A small network was shown many inputs. Here are its activations along a few directions, one row for each input.
In each table, some parts of the input vary, and every possible input appears once, in random order.
Descriptions start from the smaller parts, as in this example, which fits no table here: values(3) and (point or ring(9) or (line(4) and ring(5))).
Shared parts are said once, and a part with two or three values counts as separate values.
In the rows, 128 means zero.

Other details of the inputs shift rows strongly along two fixed directions, in all tables alike. That doesn't count.

Table:
R1: [148 116 129 116 106 120 120 119  86 129 143 125 121]
R2: [112 182 118 148 135 132 105 105 149 127 133 127 164]
R3: [109 124 147 135 148 131 140 122 134 135 118 117 134]
R4: [ 96 139 162 143 142 119 117 156 153 104 124 122 151]
R5: [167 121 112 125 118 123 131 127 103 108 128 148 104]
R6: [168 112 123 123 121 131 137 119  97 134 104 116 112]
R7: [121 125 130 143 131 138 134 127 139 139 162 133 124]
R8: [132 127 119 125 110 130 144 113 119 141 144 144  97]
R9: [123 122 138 147 137 132 133 136 157 142 133 122 149]
R10: [149 120 119 124 118 134 130 124  88 122 130 123  97]
R11: [115 126 146 122 142 140 142 110 130 144 145 128 115]
R12: [ 95 133 149 134 123 130 125 128 140 134 140 135 126]
R13: [134 135 127 141 112  98  66 215 100  61  67 103 155]
R14: [ 83 130 150 127 139 124 121 154 155 114 120 103 173]
R15: [125 135 134 129 137 129 151 117 148 128 154 141 110]
R16: [112 126 122 124 129 133 146 114 140 138 140 153 113]
R17: [149 115 132 132 111 130 149 102 131 154 122 132 114]
R18: [139 112 109 106 130 122 135 111 117 137 140 133 118]
R19: [162 171  99 130  88 131 121  76  93 130 111 130 117]
R20: [156 118 131 146 121 128 135 120 115 152 147 132 122]
R21: [151 176 112 122 131 144 141  60 112 141 123 121 118]
R22: [167 119  85 142  81 113  50 222  34  53  82 124 138]
R23: [149 118 132 139 121 134 133 115 120 152 160 139 119]
R24: [152 112 104 130 130 132 130 123 127 144 142 143 115]
R25: [ 84 133 140 126 136 131 116 160 163 120 107 131 154]
R26: [123 114 144 127 130 126 147 102 130 146 140 120 140]
R27: [139 116 112 107 125 127 144 110 109 132 148 140 120]
R28: [167 175 119 130 121 129 126  67 122 122 126 132 122]
R29: [124 119 117 130 141 137 124 141 159 142 135 132 134]
R30: [ 77 138 131 122 158 135 124 159 141 103 120 128 142]
R31: [125 128 121 138 133 135 143 125 140 145 164 141 119]
R32: [ 87 137 143 127 160 126 122 161 156 123 102 106 150]
R33: [151 112 121 103 128 132 148 107 128 149 134 131 130]
R34: [ 87 136 137 130 154 123 114 158 168  98 123 132 144]
R35: [ 90 127 149 158 141 127 113 159 153 122 126 119 167]
R36: [180 115 129 134 111 120 132 122 112 121 111 126 117]
R37: [123 117 144 141 120 130 148 101 137 152 128 134 122]
R38: [ 81 127 129 109 145 129 112 158 159 115 122 112 158]
R39: [164 111 104 107 127 137 128 126 102 133 107 123 100]
R40: [ 87 141 160 139 140 123 109 157 153 100 134 126 148]
R41: [123 118 121 116 127 137 141 112 156 152 128 140 111]
R42: [120 126 148 127 146 135 149 111 131 148 134 123 120]
R43: [113 125 135 119 141 116 135 130 148 142 127 112 147]
R44: [157 115 129 121 107 117 129 116  85 135 134 120 122]
R45: [164 115 117 117 126 129 134 119 135 129 122 137 106]
R46: [109 130 137 132 131 121 132 133 155 145 116 126 132]
R47: [144 172 105 115 112 128 134  66 111 132 134 119 142]
R48: [112 132 127 120 145 138 153 117 132 138 146 131 107]
R49: [ 92 129 139 122 132 127 128 131 135 120 154 119 138]
R50: [167 118 126 119 129 129 143 117 136 133 121 141 119]
R51: [162 112 116 128 130 138 139 123 138 155 135 141 128]
R52: [ 70 140 136 120 137 124 120 159 142 106 144 118 153]
R53: [160 117 129 134  97 121 128 116  90 141 122 135 103]
R54: [124 126 131 143 143 124 131 141 160 150 132 123 145]
R55: [ 72 133 129 128 141 124 110 156 159 113 118 135 140]
R56: [118 121 120 112 156 138 146 113 142 142 132 134 111]
R57: [156 114 120 108 139 141 146 114 120 146 114 130 114]
R58: [148 118 119 130  96 127 125 119  94 127 133 135  94]
R59: [173 124 107 141  73 103  51 210  32  36  79 110 120]
R60: [ 93 132 160 148 143 121 121 149 158 104 116 120 157]
Each input here is: values(5) and (point or ring(11)).
The inputs of R14 and R17 match in every part but the values(5) part. If R38 is changed in the same way as R14 into R17, which row does it become?
> R41
The inputs of R56 and R55 match in every part but the values(5) part. If R42 is changed in the same way as R56 into R55, which row does it become?
> R53
Change only the values(5) part in R33. List by row number the other rows that result.
> R25, R50, R51, R57
Which other rows agree with R22 in the values(5) part? List them by row number.
> R2, R7, R9, R20, R23, R24, R29, R31, R35, R51, R54
Change only the values(5) part in R7. List by row number the other rows that result.
> R10, R49, R58, R59

Table:
R61: [134 130 117 116 137 134 142 105 142 143 138 136 124]
R62: [155 120 123 119 126 135 157  83 122 164 142 131 116]
R63: [127 134 134 134 141 132 140 111 158 149 133 128 135]
R64: [ 87 141 137 135 126 124 104 162 131  98 123 122 144]
R65: [130 133 115 125 105 119  84 172  75  81  90 115 133]
R66: [141 134 115 133 107 114  82 175  93  90  84 110 149]
R67: [198 119 107 121 101 122 131 106  79 131 110 129  98]
R68: [115 138 141 133 146 131 140 116 159 136 130 127 133]
R69: [107 142 142 139 134 126 109 151 141 105 113 121 147]
R70: [198 117 109 132  98 125 124 108  86 138 118 132 107]
R71: [ 99 138 137 123 139 133 135 123 140 131 137 127 128]
R72: [154 121 132 127 119 131 156  87 121 153 151 136 105]
R73: [ 75 143 136 126 149 134 124 143 157 122 141 123 150]
R74: [139 132 119 127 136 133 140 109 146 143 139 137 121]
R75: [137 128 122 125 112 124 120 126 100 118 126 129 114]
R76: [120 134 133 123 140 132 140 112 152 146 128 125 141]
R77: [117 136 129 132 143 136 136 117 160 137 144 138 132]
R78: [133 126 127 122 133 131 145 101 137 150 132 125 130]
R79: [127 131 113 129 106 116  82 173  86  86 110 118 138]
R80: [126 133 125 126 111 118  88 170  83  83  91 108 143]
R81: [105 134 130 129 134 132 133 126 147 132 151 134 134]
R82: [ 96 143 132 123 137 127 110 152 140 104 108 121 144]
R83: [159 122 124 125 108 121 126 113  90 128 127 125 111]
R84: [162 124 117 131 106 127 130 113  97 130 132 140 102]
R85: [171  74 123 125 115 123 138 149 106 146 127 132 107]
R86: [ 85  95 164 127 167 135 164 141 189 155 151 133 129]
R87: [155 119 127 130 117 131 154  87 124 162 152 135 114]
R88: [157 125 127 116 131 134 158  83 131 155 134 133 109]
R89: [114  87 134 122 150 134 148 155 159 147 148 140 120]
R90: [155 126 119 129 130 134 156  86 137 158 157 148 108]
R91: [136 131 137 136 132 129 146 103 139 142 140 135 121]
R92: [139 136 105 128 111 118  84 176  95  85  93 119 141]
R93: [147 124 128 117 134 134 160  82 130 154 138 130 111]
R94: [ 95 140 123 124 140 128 110 155 139 107 117 119 151]
R95: [148 122 124 129 112 122 123 119 103 133 131 123 126]
R96: [ 95 142 140 124 156 137 154 105 180 146 140 135 132]
R97: [101 144 133 135 137 127 110 153 144 106 112 124 140]
R98: [195 119 105 127  98 127 128 105  81 130 119 140  90]
R99: [ 88 140 129 122 143 131 115 150 142 112 128 123 152]
R100: [ 77 141 146 131 144 130 121 143 154 126 131 113 160]
R101: [198 113 109 134  90 122 128 105  74 140 128 134 103]
R102: [132 129 139 135 129 130 146 104 136 141 144 134 120]
R103: [ 86 143 134 139 137 128 110 159 149 107 134 128 152]
R104: [ 88 143 147 145 144 127 120 146 165 124 130 122 161]
R105: [ 90 138 140 120 156 139 157 100 172 147 143 132 130]
R106: [128  90 126 129 114 113  86 221  90  84  92 122 124]
R107: [ 82 146 145 140 146 129 123 143 163 116 132 132 145]
R108: [143 127 127 123 117 126 128 121  99 125 125 120 118]
The inputs of R89 and R86 match in every part but one. If R74 is changed in the same way as R89 into R86, which row does it become?
> R68
What is each input in this table made of?
> line(4) and (point or ring(11))
Which other rows agree with R62 in the line(4) part? List them by row number.
> R63, R66, R70, R76, R78, R85, R87, R95, R100, R101, R104
Change only the ring(11) part in R65. List by row number the other rows that result.
> R64, R71, R75, R82, R84, R96, R97, R98, R105, R107

Table:
R109: [123 120 138 136 128 129 136 127 134 135 141 135 125]
R110: [124 135 129 125 128 130 133 111 133 138 130 124 135]
R111: [123 134 130 134 127 129 131 119 132 133 148 131 129]
R112: [131 123 133 125 137 129 138 125 144 137 123 128 123]
R113: [128 140 130 136 128 130 130 113 136 138 136 127 137]
R114: [129 142 129 133 132 131 132 110 139 131 126 132 132]
R115: [122 132 138 135 126 128 134 116 131 130 143 132 128]
R116: [120 134 121 118 133 131 135 117 135 129 138 134 124]
R117: [135 124 133 132 136 129 136 125 146 134 126 133 129]
R118: [118 130 130 123 128 128 134 118 131 132 142 129 129]
R119: [134 121 133 136 132 127 134 127 142 142 136 128 134]
R120: [125 137 137 130 128 129 135 110 133 138 128 123 129]
R121: [120 135 129 124 132 129 135 118 134 128 135 131 118]
R122: [131 120 129 119 142 132 140 125 140 137 123 127 127]
R123: [125 121 130 135 129 130 134 129 135 139 146 133 125]
R124: [ 83 138 144 150 122 110  62 226 121  60  80 102 181]
R125: [130 119 140 131 132 125 138 125 139 140 127 124 127]
R126: [120 121 122 119 135 133 135 128 139 134 135 137 122]
R127: [119 117 129 124 129 130 136 128 133 138 139 132 126]
R128: [130 144 121 131 133 132 130 112 140 135 131 132 133]
R129: [162 111 117 129  97 119 109 149  75 113 113 125 108]
R130: [161 123 117 127  96 118 108 138  73 108 116 122 111]
R131: [125 137 125 120 138 134 137 111 133 134 123 125 129]
R132: [125 123 129 132 132 132 135 127 138 132 136 139 121]
R133: [171 107 117 124 106 118 112 146  78 117 102 117 120]
R134: [125 138 122 129 132 131 131 118 137 130 144 135 125]
R135: [163 115 109 125 103 121 109 149  81 110 109 129 105]
R136: [ 34 166 153 139 157 125  88 188 176  81  99 106 184]
R137: [166 126 113 124 102 122 109 131  72 114 103 114 122]
R138: [136 125 125 131 137 131 133 127 148 138 131 132 129]
R139: [117 116 135 123 134 131 139 128 129 138 138 128 124]
R140: [131 116 131 125 132 126 136 125 138 141 129 126 132]
R141: [129 138 137 137 126 129 133 110 134 135 131 128 135]
R142: [131 121 124 119 137 130 136 125 145 137 125 131 129]
R143: [120 119 126 118 139 134 139 128 133 134 133 133 120]
R144: [117 128 135 122 133 130 137 118 126 132 140 125 127]
R145: [167 127 109 130 100 120 107 135  80 104 115 132 112]
R146: [125 139 120 120 133 132 134 111 138 134 125 130 131]
R147: [119 132 126 117 137 132 137 118 130 128 135 130 122]
R148: [125 125 122 131 134 133 132 129 140 135 141 138 122]
The inputs of R127 and R126 match in every part but one. If R140 is changed in the same way as R127 into R126, which row does it become?
> R142
The inputs of R113 and R128 match in every part but one. If R133 is changed in the same way as R113 into R128, which row does it become?
> R122
What is each input in this table made of?
> values(2) and line(4) and ring(5)
Change only the ring(5) part in R130. List by row number the other rows that result.
> R111, R115, R118, R144
Change only the values(2) part in R115. List by row number the other rows that result.
> R145
Change only the line(4) part in R117. List by row number the other rows that result.
> R114, R132, R145
